A small network was shown many inputs. Here are its activations along a few directions, one row for each input.
Each table varies a few parts of the input and shows all the possible inputs, shuffled.
A made-up example of a description, with smaller parts first: values(2) and (point or line(11) or (line(6) and ring(8))).
Shared parts are said once, and a part with two or three values counts as separate values.
In the rows, 128 means zero.

Other details of the inputs shift rows strongly along two fixed directions, in all tables alike. That doesn't count.

Rows:
x1: [160 146 124 148 166 164 178  70 151  98 112 113]
x2: [142 125 105 124 121 150 128 130 112 111 142 143]
x3: [102 138 170  80 160  90  94 219 184 210 139 165]
x4: [119 125 115 144 100 113 134 114 123 115 121 101]
x5: [143 140 111 131  97 114 130 113 122 118 131 111]
x6: [129 134 102 137 101 115 132 122 129 118 127 107]
x7: [150 159 157 108 210 164 191  90 208 131 132 126]
x8: [140 143 105 113 103 115 137 125 119 114 153 118]
x9: [113 107 115 162  85  99  78 170  72 135 127 143]
x10: [142 129 110 150 130 124 125 128 110 122 123 129]
x11: [141 126 115 139 118 148 122 121 120 114 117 133]
x12: [145 120 113 128 123 152 111 120 114 118 114 125]
x13: [144 132 101 136 136 129 136 131 105 116 145 135]
x14: [124 108 126 120 126 150 119 113  99 112 127 129]
x15: [142 129 109 137 131 122 134 133 105 120 111 120]
x16: [130 116 129 146 116 147 121 116 114 114 112 131]
x17: [121 132 167 137 154 132 129 128 172 150 114 139]
x18: [129 130 127 139  94 111 128 109 118 121 126 109]
x19: [131 111 125 135 118 149 109 116 105 118 110 120]
x20: [103 103 114 133  91  95  92 176  59 132 135 146]
x21: [101  99 120 136  77 120  79 168  74 128 140 161]
x22: [145 123 103 112 129 154 122 126 107 113 138 132]
x23: [130 138  94 120 111 120 146 125 126 110 148 111]
x24: [128 139 128 125 152 144 193  59 151  92 129  87]
x25: [130 144 180 116 208 160 189  74 199 127 121 124]
x26: [ 95 132 196 102 165  95 100 189 194 212 109 148]
x27: [122 120 127 141 136 127 136 117 100 111 134 128]
x28: [ 83 136 194  84 126  80  92 182 194 203 148 151]
Description of these inputs: line(4) and (values(2) or line(5)).
Changing only the line(4) part turns x21 into x16. The same change can be made to x27. Which row results?
> x9
Change only the line(5) part in x1. List by row number the other rows that result.
> x10, x11, x12, x15

Rows:
x29: [160 148 112 133 191 168 220  49 143  74 122  91]
x30: [120 124 145 116 142 130 100 166 138 157 135 159]
x31: [129 119  99 160 116 129 151 101  79  87 123 108]
x32: [138 157 160  96 185 150 169  96 223 146 127 116]
x33: [102 126 148 113 116 100 114 147 137 152 133 129]
x34: [122 127 168 121 167 139 125 129 170 158 107 136]
x35: [133 118 100 144  93 138 142  89  86  84 127 103]
x36: [119 143 153  91 158 119 143 134 174 151 141 126]
x37: [137 102  89 164  84 135  98 131  49  96 111 126]
x38: [100 107 146 134 102 108  66 187 109 166 128 164]
x39: [146 165 158 103 186 136 175 100 223 148 126 112]
x40: [137 106  83 154  89 140 110 133  40  85 143 147]
x41: [152 137  83 139 104 123 153 104  84  87 140 107]
x42: [155 141 106 154 125 139 173  64 124  82 116  88]
x43: [122 140 150  95 149 132 138 131 178 150 139 128]
x44: [106 116 162 129 133 124 102 154 136 156 126 156]
x45: [141 130  99 152  99 117 149  94  85  89 127  98]
x46: [115 112 126 122 107 113  67 197 108 164 135 168]
x47: [106 129 149 120 110 110 101 152 163 162 127 136]
x48: [117 113 123 121 106 115  66 201 111 165 129 164]
Changing only one part turns x33 into x36. The same change can be made to x35. Which row results?
> x43
What do these inputs look like to the network?
> values(2) and (point or line(4) or ring(5))
Change only the values(2) part in x40. List by row number the other rows that result.
> x44
Change only the values(2) part in x41. List by row number the other rows that result.
> x45

Rows:
x49: [120 116 118 144  84  81  91 156  55 127 137 131]
x50: [124 123 130 134 105 136 132 100 149 121 113 103]
x51: [112 148 153  86 174 113 128 182 214 186 130 136]
x52: [151 151 129 161 162 144 199  53 129  76 130 101]
x53: [129 130 138 153 126 128 139 117 137 130 100 106]
x54: [146 112  98 141  98 116  83 171  53 130 130 147]
x55: [ 98 123 180  99 119  95  86 165 137 176 141 144]
x56: [156 151 113 133 136 158 192  43 148  77 140  99]
x57: [169 136 115 142 168 192 180  54 134  77 131 123]
x58: [102 102  85 157  76  90 108 160  41 104 145 125]
x59: [153 161 153 102 173 121 175  88 181 139 119  95]
x60: [146 128 150 102 161 155 122 121 140 140 125 136]
x61: [123 116 154 131 142 147 117 112 162 133 102 125]
x62: [150 157 125 128 145 131 143 135 169 136 136 136]
x63: [140 129 114 140 183 160 207  69 117  77 109  99]
x64: [ 90 119 124  98  96  98  99 171 142 160 152 136]
x65: [ 98  88  89 141  74 124  99 156  39  99 139 145]
x66: [117 141 123 111 147 107 155 131 165 141 134 109]
x67: [139 110  87 168  87 154 141  87  43  57 137 137]
x68: [105 118 159 137 129 101  76 184 160 178 104 148]
x69: [141 129 143 129 152 126 145 116 106 122 110 127]
x70: [108 111 162 105 116 112  87 165 110 161 128 159]
x71: [114 124 131 143 120 115  75 176 134 171 105 147]
x72: [136 153 133 131 134 109 150 120 168 140 143 127]
x73: [103 141 162  70 164 130 119 172 219 183 137 141]
x74: [145 140 137 138 167 142 136 135 156 140 133 151]
x75: [116 105  97 152  72 135  63 151  76 127 116 142]
x76: [121 152 172  89 154 130 113 160 226 185 145 160]
x77: [134 129 124 149 116 119 143 110 148 126 105 100]
x78: [179 132  60 146  90 134 139 104  46  68 123 102]
x79: [148 118  79 184 101 137 151  95  40  63 130 133]
x80: [151 124 104 123 178 192 186  64 128  76 124 104]
x81: [ 87 100 107 134  78 104  96 156  67 117 152 133]
x82: [108  99 113 155  54 119  81 149  78 126 120 129]
x83: [129 131 135  90 100 115  79 177 132 160 138 146]
x84: [110 132 158  85 105  90  85 167 155 183 143 140]
x85: [124 146 175 123 169 144 171  79 184 122 139 123]
x86: [140 138 137 115 209 160 175 113 176 132 118 118]
What do these inputs look like to the network?
> values(2) and (line(4) or (values(3) and ring(5)))
Change only the values(3) part in x51. List by row number the other rows that result.
> x62, x78
Change only the line(4) part in x50. List by row number the other rows that result.
> x61, x75, x82
Change only the line(4) part in x68. List by row number the other rows that result.
> x53, x71, x77
